Here are a small network's activations along a few directions, averaged over the inputs that share one value of a field.
Related values have similar rows: they may be neighbours, one step apart, or belong to one group.
In the rows, 500 means zero.
Random noise pushes rows far along 19 fixed directions. That doesn't count. These rows show it; they differ only by the noise:
[493 362 563 505 421 313 399 382 542 464 592 439 475 458 561 434 446 497
 562 462 615 578 481 559 559 637 587 480 523 596 568 682 534 638 565]
[513 491 549 484 614 662 663 339 639 520 506 642 671 540 481 612 412 610
 424 677 484 598 454 405 523 599 707 465 454 521 456 596 362 464 301]
[479 603 490 504 508 445 396 435 456 631 338 821 420 442 435 671 431 410
 299 485 500 246 478 632 488 384 519 456 539 411 617 545 307 481 488]
[647 320 301 321 485 220 485 445 523 590 478 523 846 311 396 465 451 556
 784 736 598 502 572 504 565 734 467 504 525 653 586 420 326 653 389]
[668 350 286 473 451 397 481 576 641 473 616 513 539 314 488 512 488 571
 577 500 544 448 512 606 624 425 529 617 613 370 592 566 464 573 409]
[571 235 635 605 378 454 270 534 391 410 518 389 647 625 493 323 632 532
 737 446 463 735 608 381 431 734 453 537 573 584 543 606 525 541 625]
[308 503 324 558 532 551 311 485 416 557 414 479 580 701 642 469 491 548
 583 539 329 310 404 429 385 265 421 553 245 445 423 252 432 520 716]
[446 490 480 596 423 434 478 599 491 563 454 544 276 311 524 446 539 300
 372 380 526 409 747 579 490 381 368 335 454 421 611 637 672 422 435]
[488 449 333 465 566 366 383 609 595 489 513 523 563 407 423 554 559 560
 521 434 517 275 544 587 490 384 317 783 536 344 697 593 695 447 434]
[617 488 537 570 396 557 437 577 454 527 496 642 470 386 447 652 596 495
 546 601 579 482 546 594 538 490 449 376 534 526 483 548 272 579 492]
[493 604 486 508 456 499 524 577 502 484 444 478 448 547 481 545 442 667
 563 616 303 445 386 416 589 398 488 566 540 729 621 513 721 363 453]
[336 567 603 581 472 404 587 507 695 501 606 584 391 460 614 647 477 641
 546 741 617 509 457 550 649 523 636 440 295 557 355 701 363 527 416]
[729 517 523 451 315 360 542 533 469 440 557 548 382 500 477 576 462 493
 588 448 530 548 423 645 640 446 541 539 793 550 598 508 387 597 432]
[428 398 520 472 369 400 516 447 637 431 593 430 388 486 587 509 407 473
 452 424 563 557 505 523 504 468 609 462 548 568 618 517 683 544 451]
[579 534 553 472 452 705 406 394 417 478 461 485 525 657 479 466 403 604
 579 295 354 399 429 469 528 409 490 432 539 499 572 369 493 436 530]
[583 551 641 391 593 427 399 381 579 530 460 683 620 604 455 550 434 712
 501 481 426 451 359 548 551 642 747 608 535 472 570 603 310 368 466]
[684 396 392 381 445 381 416 494 640 459 648 414 451 578 653 474 520 774
 575 374 444 519 428 613 483 436 653 644 567 350 480 449 465 421 636]
[537 437 564 385 471 728 333 545 446 556 601 368 682 567 428 460 537 550
 304 255 493 552 309 395 575 544 478 371 348 412 700 389 548 502 527]
[500 511 498 606 392 660 573 579 568 402 593 493 279 564 580 521 476 518
 486 397 456 537 500 521 552 279 536 506 570 368 439 481 528 432 473]
[367 532 784 472 364 419 294 538 592 441 538 531 425 456 401 531 512 588
 638 235 718 301 609 632 594 668 446 393 439 426 515 480 418 486 521]
[325 536 496 435 473 372 518 337 494 636 455 580 351 616 511 468 278 763
 502 644 500 537 413 374 550 633 515 504 448 579 413 569 497 244 675]


T, 10 values:
t8: [558 490 370 391 620 291 465 481 532 606 454 631 489 491 534 406 480 575
 513 564 463 505 502 589 436 572 646 650 504 333 377 520 292 319 629]
t10: [538 309 361 431 548 418 289 491 354 621 554 534 692 566 570 269 502 412
 688 546 495 659 435 493 507 513 519 529 304 331 517 446 195 491 588]
t4: [484 584 516 360 470 401 568 310 410 491 453 406 386 560 470 469 355 590
 648 490 541 479 491 519 446 588 416 522 646 713 427 331 604 447 685]
t1: [586 514 607 490 507 519 528 455 558 565 464 549 577 264 433 516 489 390
 316 450 598 393 531 551 613 657 702 197 472 505 470 502 288 699 411]
t9: [486 675 683 562 578 647 651 587 398 318 482 413 334 535 465 415 511 272
 647 425 437 601 552 503 448 408 488 556 663 605 467 451 700 403 377]
t7: [433 479 498 453 345 535 402 591 564 444 519 360 410 699 676 411 483 678
 650 331 325 445 519 449 443 351 579 402 354 409 398 197 527 354 604]
t3: [581 531 435 592 547 811 541 569 660 295 522 552 478 574 445 639 467 857
 636 623 367 453 360 434 474 421 679 764 730 438 242 402 413 400 587]
t2: [522 684 682 503 708 608 543 343 454 523 375 525 532 507 493 416 478 397
 350 350 336 415 522 507 461 544 632 407 449 530 554 570 566 403 425]
t5: [692 458 500 487 533 615 508 657 583 408 560 386 596 398 470 554 655 551
 369 420 437 545 492 486 435 539 621 510 597 462 517 460 580 560 460]
t6: [505 476 476 348 435 393 477 557 391 742 404 726 576 505 376 720 497 618
 512 762 572 496 521 405 484 558 278 422 471 487 624 466 314 328 395]
The values of T form a line.
Q: Name the neighbours of t3, in listed order.
A: t7, t5
Q: Name the neighbours of t4, in listed order.
A: t10, t2
Q: Name the neighbours of t1, in listed order.
A: t6

Z, 10 values:
z10: [452 685 480 479 856 610 235 673 451 631 288 629 571 132 128 337 468 584
 343 358 363  89 449 474 645 609 434 627 452 393 711 674 732 133 550]
z8: [566 704 512 473 379 645 593 528 513 435 467 453 264 505 440 613 395 562
 403 193 426 232 500 555 578 285 373 415 654 465 602 439 744 432 399]
z1: [554 269 436 357 308 237 364 573 631 556 678 636 492 444 560 422 308 573
 857 608 543 579 396 577 799 398 710 502 472 432 712 513 229 414 274]
z2: [340 466 274 576 494 634 471 555 403 629 509 657 392 528 439 632 355 580
 378 829 460 566 246 346 607 276 296 650 439 527 646 783 647 333 508]
z3: [288 400 605 680 289 402 652 835 483 429 455 626 519 430 393 670 660  61
 470 824 725 757 634 393 443 544 448 439 634 608 477 323 332 756 272]
z6: [604 120 409 580 322 638 627 264 509 428 649 422 613 688 570 294 320 494
 740 424 510 818 672 324 566 542 450 436 601 368 478 636 451 574 326]
z7: [272 773 694 545 525 390 646 652 351 566 491 536 283 627 542 659 736 307
 479 600 649 554 662 587 397 393  68 534 295 501 466 605 613 362 417]
z9: [676 548 406 348 604 594 417 603 708 597 434 711 548 222 465 633 551 752
 654 515 405 161 766 673 419 381 555 353 334 293 531 413 354 159 276]
z4: [611 429 397 481 559 379 316 529 370 591 448 536 670 433 542 470 662 297
 361 582 431 551 407 589 402 467 567 522 420 589 654 514 427 652 619]
z5: [355 550 694 359 644 490 680 239 524 473 486 631 541 773 391 686 472 332
  52 255 743 635 530 481 200 686 462 739 739 246 567 461 544 465 441]
The values of Z form a line.
Q: Name the neighbours of z1, in listed order.
A: z3
Q: Name the neighbours of z2, in listed order.
A: z8, z6
Q: Name the neighbours of z7, in listed order.
A: z4, z5

F, 30 values:
f22: [602 590 245 578 480 662 653 543 375 633 485 630 354 634 557 652 542 588
 414 490 439 413 614 462 435 164 144 552 535 146 414 457 406 329 462]
f6: [437 477 676 593 481 529 556 704 582 548 541 598 520 341 403 537 659 409
 197 499 622 674 616 441 602 694 500 383 393 385 575 736 494 420 353]
f11: [549 354 772 439 400 310 326 373 585 375 469 466 508 697 646 410 611 540
 682 340 504 604 676 616 222 696 733 515 611 619 437 398 466 482 657]
f17: [373 460 398 676 477 441 485 531 680 409 497 703 250 423 589 590 356 321
 344 498 457 327 447 605 541 157 746 633 646 295 558 640 505 571 390]
f13: [759 480 263 482 622 443 321 809 353 696 490 470 667 360 566 443 796 491
 284 665 303 589 330 481 462 399 532 518 346 494 662 525 489 465 624]
f1: [429 856 412 373 760 658 526 584 398 573 643 433 485 424 386 557 444 522
 452 541 528 326  31 602 795 246 350 686 259 443 588 440 504 452 525]
f26: [366 516 609 561 584 533 398 340 481 493 367 601 558 393 344 384 304 561
 654 496 530 361 564 452 578 791 560 410 482 545 377 556 330 476 575]
f7: [266 518 783 482 405 408 287 612 539 334 613 451 535 589 393 497 445 506
 857 409 708 440 347 522 717 573 469 634 471 609 647 510 530 570 402]
f25: [587 273 651 614 337 538 279 462 674 466 526 682 411 381 472 659 602 620
 353 310 610 377 734 624 407 577 589 379 634 314 556 652 377 521 574]
f8: [481 594 516 413 587 520 493 523 282 644 404 544 416 581 480 284 526 316
 409 334 459 599 643 500 385 495 341 457 385 317 516 517 550 200 533]
f21: [887 477 495 287 441 589 589 222 419 585 373 582 595 798 625 648 574 570
 228 326 343 603 577 548 128 509 633 364 722 472 500 235 335 468 581]
f27: [542 406 360 426 457 460 661 546 411 689 507 499 283 357 523 151 289 286
 302 450 435 782 563 337 631 477 603 261 538 402 596 538 617 219 388]
f9: [388 424 411 593 366 376 331 553 509 524 387 541 587 319 438 482 445 501
 710 636 509 255 597 484 611 539 415 372 399 706 530 534 487 669 480]
f2: [610 458 595 527 593 471 715 751 839 380 769 469 339 247 607 523 728 451
 375 660 639 825 534 672 575 521 859 581 488 429 372 730 538 424 324]
f3: [457 468 472 456 523 533 620 156 534 522 375 583 676 689 598 583 281 450
 526 579 335 409 484 420 400 369 609 376 427 660 651 555 560 585 217]
f29: [486 549 354 512 629 550 796 207 307 587 546 398 411 737 614 563 457 351
 226 602 558 705 362 458 417 325 201 633 509 567 542 837 814 595 480]
f24: [390 466 394 329 496 498 438 520 681 640 524 557 686 393 448 642 416 607
 299 525 582 291 358 478 592 507 597 383 280 338 583 370 365 550 392]
f4: [510 442 378 201 597 349 367 402 672 388 616 263 653 323 527 587 462 495
 605 460 607 339 338 711 351 436 572 629 483 734 752 312 834 691 513]
f30: [334 804 501 441 633 578 878 436 660 482 618 423 465 469 525 563 342 478
 325 521 588 420 285 541 746 420 618 466 346 486 342 340 444 614 342]
f23: [696 472 475 419 417 792 442 280 218 609 450 401 580 562 371 423 364 506
 532 210 413 368 468 414 609 443 219 249 579 499 671 344 498 544 554]
f5: [588 468 411 338 419 611 382 620 425 608 448 440 777 383 324 519 522 600
 572 468 424 401 558 384 522 576 297 298 366 644 751 301 630 418 394]
f14: [327 485 368 323 495 275 584 428 444 576 455 455 446 637 615 436 474 219
 390 469 560 595 569 517 262 380 403 565 456 493 584 237 648 453 550]
f12: [470 606 615 369 455 540 592 382 405 489 445 639 398 640 298 482 287 649
 683 523 621 594 462 453 529 735 450 575 717 492 307 387 270 268 586]
f18: [270 358 663 576 190 397 555 353 532 558 426 558 654 714 460 721 429 478
 428 456 661 363 663 304 578 600 283 247 456 448 526 401 320 822 301]
f28: [317 565 597 707 635 364 290 689 500 351 444 603 402 438 445 523 580 383
 479 620 479 430 327 578 481 480 648 865 621 544 494 698 545 565 655]
f10: [610 522 387 568 590 898 501 565 518 469 431 449 548 326 443 418 524 703
 537 708 279 597 452 372 428 566 688 391 471 793 334 305 568 325 702]
f19: [414 243 295 538 496 396 405 473 565 498 544 440 531 428 672 393 573 439
 662 521 650 516 748 522 277 517 502 465 399 297 234 300 311 632 707]
f16: [345 528 368 427 674 310 472 410 413 563 398 637 437 353 468 328 297 375
 887 741 539 486 582 544 434 551 512 608 490 644 460 430 446 300 544]
f15: [483 436 492 441 483 362 473 343 574 490 542 427 604 517 558 470 304 579
 516 459 446 476 377 446 632 564 657 481 491 556 639 555 539 643 413]
f20: [553 561 469 326 446 515 545 654 718 479 571 364 664 315 465 772 606 727
 415 673 505 442 390 486 501 583 577 381 358 792 594 317 648 588 395]
A value of F combines one of 3 hidden first parts with one of 10 second parts; all combinations occur once.
Q: f13 and f25 share the first part; f13 and f22 share the second. Which value has the first part of f22 and the second part of f25?
A: f30
Q: f28 and f21 share the first part; f28 and f15 share the second. Which value has the first part of f15 and the second part of f21?
A: f10
Q: f12 and f19 share the first part; f12 and f20 share the second. Which value has the first part of f20 and the second part of f19?
A: f16
Q: f9 and f18 share the first part; f9 and f5 share the second. Which value has the first part of f5 and the second part of f18?
A: f1

P, 30 values:
p4: [449 390 234 689 551 617 670 319 422 480 458 513 330 637 616 472 371 527
 646 721 398 528 579 397 407 249 352 670 637 420 251 598 525 484 628]
p5: [295 586 744 557 613 705 427 557 508 456 509 632 379 578 388 541 537 539
 386 500 640 614 408 438 454 607 584 624 498 437 407 535 470 253 632]
p12: [454 482 474 274 471 457 630 426 659 401 567 366 667 722 563 616 473 593
 788 354 577 360 662 524 376 371 281 587 431 405 554 299 685 508 190]
p23: [456 360 609 715 463 496 348 517 503 342 519 485 480 514 535 613 633 543
 582 621 514 629 550 464 334 570 461 625 574 677 557 836 717 576 575]
p9: [351 472 702 446 430 437 558 417 464 399 666 437 442 744 472 700 487 446
 351 505 682 781 259 467 463 565 430 737 650 553 615 576 609 618 531]
p13: [512 388 414 663 362 559 334 654 569 381 537 394 448 362 481 444 479 596
 495 463 439 401 338 442 654 468 666 517 619 549 467 493 556 674 654]
p7: [262 651 669 774 367 458 386 681 549 429 620 263 134 636 755 265 468 692
 525 238 274 429 415 454 801 377 542 376 159 436 408 783 744 394 656]
p21: [328 411 441 825 299 909 296 749 469 494 491 623 345 573 267 478 361 748
 268 435 384 443 252 180 801 429 422 573 569 230 442 641 435 373 713]
p19: [442 368 445 406 673 528 380 435 587 633 718 548 597 435 534 427 507 567
 447 528 710 619 383 572 560 569 547 565 226 240 517 667 347 404 536]
p2: [531 648 521 550 679 514 699 601 370 595 332 554 752 476 368 351 663 282
 376 531 435 585 688 386 506 718 383 484 429 415 380 462 364 496 370]
p8: [172 379 557 741 475 927 608 442 646 410 652 699 317 535 571 709 392 289
 286 698 637 747 412 422 463 241 663 432 381 468 457 632 485 505 368]
p15: [476 537 492 402 373 535 603 849 574 511 550 625 538 632 356 581 556 605
 416 635 520 703 298 386 631 523 585 702 609 348 431 219 238 322 442]
p11: [415 514 496 483 643 456 423 617 448 518 555 599 522 498 610 349 547 151
 577 486 553 614 503 646 464 372 631 535 260 262 479 501 258 466 360]
p20: [560 548 505 557 512 820 504 350 360 478 488 536 585 477 339 540 309 516
 616 578 471 445 259 405 700 481 504 417 603 631 460 422 291 674 540]
p1: [530 129 417 487 410 576 406 528 823 520 580 746 594 462 553 702 530 712
 613 639 526 511 780 459 353 361 558 502 472 315 721 615 512 228 150]
p25: [572 622 500 572 389 866 745 250 489 462 585 338 265 538 553 664 364 803
 596 476 542 423 578 400 571 380 245 242 533 682 350 484 713 484 542]
p10: [383 689 628 381 833 281 590 480 640 446 399 414 675 400 530 629 780 407
 465 638 579 383 710 651 115 672 522 645 359 680 420 419 683 511 460]
p29: [364 227 536 492 549 710 361 597 644 379 576 595 708 416 280 576 432 449
 350 577 583 698 329 305 451 641 704 692 660 519 798 582 685 434 352]
p22: [386 542 364 503 442 381 622 684 498 647 585 473 339 447 537 466 457 527
 446 682 502 548 435 421 732 340 327 489 334 537 587 647 682 329 389]
p6: [644 358 417 535 489 393 453 487 594 552 470 624 747 606 507 719 565 673
 230 560 416 431 392 394 481 568 620 638 627 321 564 604 294 707 472]
p3: [416 618 658 381 641 536 348 383 436 504 658 419 702 687 512 740 586 733
 764 567 669 368 281 592 512 523 257 594 207 529 533 559 392 608 502]
p17: [324 570 661 564 474 397 484 540 594 455 519 314 557 541 560 496 581 597
 555 440 621 336 516 480 598 647 479 396 296 479 281 449 456 726 568]
p28: [639 635 309 626 542 434 526 670 425 330 398 539 511 421 514 553 605 311
 657 744 382 458 325 674 476 337 643 760 739 685 310 322 291 819 626]
p18: [264 274 697 644 415 583 318 576 727 427 702 460 576 423 552 686 694 571
 490 548 746 476 557 511 527 567 474 381 178 398 470 716 456 681 481]
p30: [667 753 586 476 602 100 635 548 488 552 423 354 380 569 707 508 763 370
  96 291 282 365 543 707 397 408 519 601 520 475 607 702 783 581 476]
p27: [563 475 308 592 556 409 322 487 464 513 389 569 530 414 555 242 393 452
 591 380 275 316 452 543 602 405 696 563 533 423 515 394 343 523 652]
p16: [539 362 486 383 655 907 441 451 646 437 709 461 519 332 516 675 673 541
 374 731 744 786 364 626 171 551 703 461 388 647 339 412 497 462 756]
p14: [189 236 652 660 320 400 345 607 617 285 759 444 634 764 591 751 725 220
 281 381 822 671 420 525 385 417 392 751 429 258 659 664 551 962 422]
p24: [467 430 521 418 447 671 236 368 591 420 523 355 719 778 610 539 435 770
 417 282 221 397 257 374 436 404 670 520 355 567 744 327 701 498 588]
p26: [448 441 686 274 513 697 416 383 551 529 712 623 427 559 469 671 367 707
 529 610 700 803 292 498 418 586 646 471 447 527 611 554 439 179 477]
A value of P combines one of 3 hidden first parts with one of 10 second parts; all combinations occur once.
Q: p6 and p30 share the first part; p6 and p17 share the second. Which value has the first part of p17 and the second part of p30?
A: p18
Q: p8 and p20 share the first part; p8 and p15 share the second. Which value has the first part of p15 and the second part of p20?
A: p4
Q: p16 and p1 share the first part; p16 and p24 share the second. Which value has the first part of p24 and the second part of p1?
A: p25
Q: p12 and p21 share the first part; p12 and p23 share the second. Which value has the first part of p23 and the second part of p21?
A: p7

U, 16 values:
u8: [679 421 445 301 417 456 617 559 549 609 519 416 527 265 556 611 642 482
 565 630 578 563 764 544 309 535 448 146 385 615 522 276 507 450 382]
u6: [382 593 613 130 451 246 436 204 526 602 359 491 550 668 494 606 376 633
 419 315 502 288 546 556 273 624 433 415 445 706 733 273 757 341 548]
u14: [653 568 420 320 643 671 267 435 396 622 611 466 447 459 508 664 591 819
 447 517 549 383 238 617 421 409 385 530 350 437 539 580 491 343 794]
u10: [495 447 539 540 578 671 593 298 537 479 531 916 451 583 353 715 300 356
 309 566 678 601 321 588 582 444 630 730 755 228 528 807 179 528 318]
u11: [302 525 395 694 318 370 484 584 326 548 448 566 366 661 665 372 375 160
 531 465 340 436 423 488 663 106 438 465 418 362 568 355 303 661 456]
u15: [518 425 409 655 755 784 713 204 682 284 700 379 578 333 491 389 387 257
 430 176 745 419 662 612 563 487 494 573 566 206 401 792 643 835 280]
u5: [247 697 511 474 502 282 569 111 379 521 396 451 571 724 493 482 236 438
 618 342 605 151 432 507 655 497 204 557 414 574 486 497 511 794 505]
u3: [532 561 502 743 536 693 662 300 517 484 304 538 533 424 424 508 392 582
 364 597 405 355 528 333 589 641 627 337 661 707 268 569 463 708 580]
u1: [530 585 360 390 495 322 544 809 243 683 384 616 425 258 391 342 536  44
 435 666 472 710 541 555 515 437 371 395 493 609 704 419 500 343 383]
u4: [383 446 335 784 434 497 520 655 482 492 388 374 483 507 526 470 664 528
 381 454 446 264 702 338 480 451 213 531 523 333 226 397 518 713 709]
u12: [391 341 576 347 401 383 391 510 569 528 627 665 437 571 450 520 299 551
 603 448 587 643 425 484 595 493 581 588 549 336 749 482 424 246 343]
u9: [610 481 537 633 365 660 479 355 439 399 606 451 317 723 494 588 455 801
 566 366 501 501 411 491 586 417 346 634 731 447 452 653 561 490 683]
u16: [503 626 519 256 382 247 506 500 380 617 377 611 450 556 368 487 333 335
 374 405 586 481 357 542 579 571 541 504 690 558 634 257 369 478 520]
u2: [642 456 548 158 326 534 648 438 573 684 404 678 468 535 421 677 419 659
 421 498 511 576 792 467 244 589 460 150 557 479 636 233 477  74 234]
u13: [406 390 282 572 317 281 485 759 609 406 533 429 479 300 545 544 579 343
 697 571 659 400 677 585 464 393 384 570 559 454 434 205 471 754 489]
u7: [375 753 441 496 602 463 372 653 450 608 438 567 409 375 415 575 483 599
 465 529 469 130 351 583 650 338 358 553 312 461 560 596 559 415 530]
A value of U combines one of 4 hidden first parts with one of 4 second parts; all combinations occur once.
Q: u4 and u16 share the first part; u4 and u12 share the second. Which value has the first part of u12 and the second part of u16?
A: u15
Q: u6 and u5 share the first part; u6 and u2 share the second. Which value has the first part of u2 and the second part of u5?
A: u7
Q: u8 and u14 share the first part; u8 and u11 share the second. Which value has the first part of u11 and the second part of u14?
A: u9
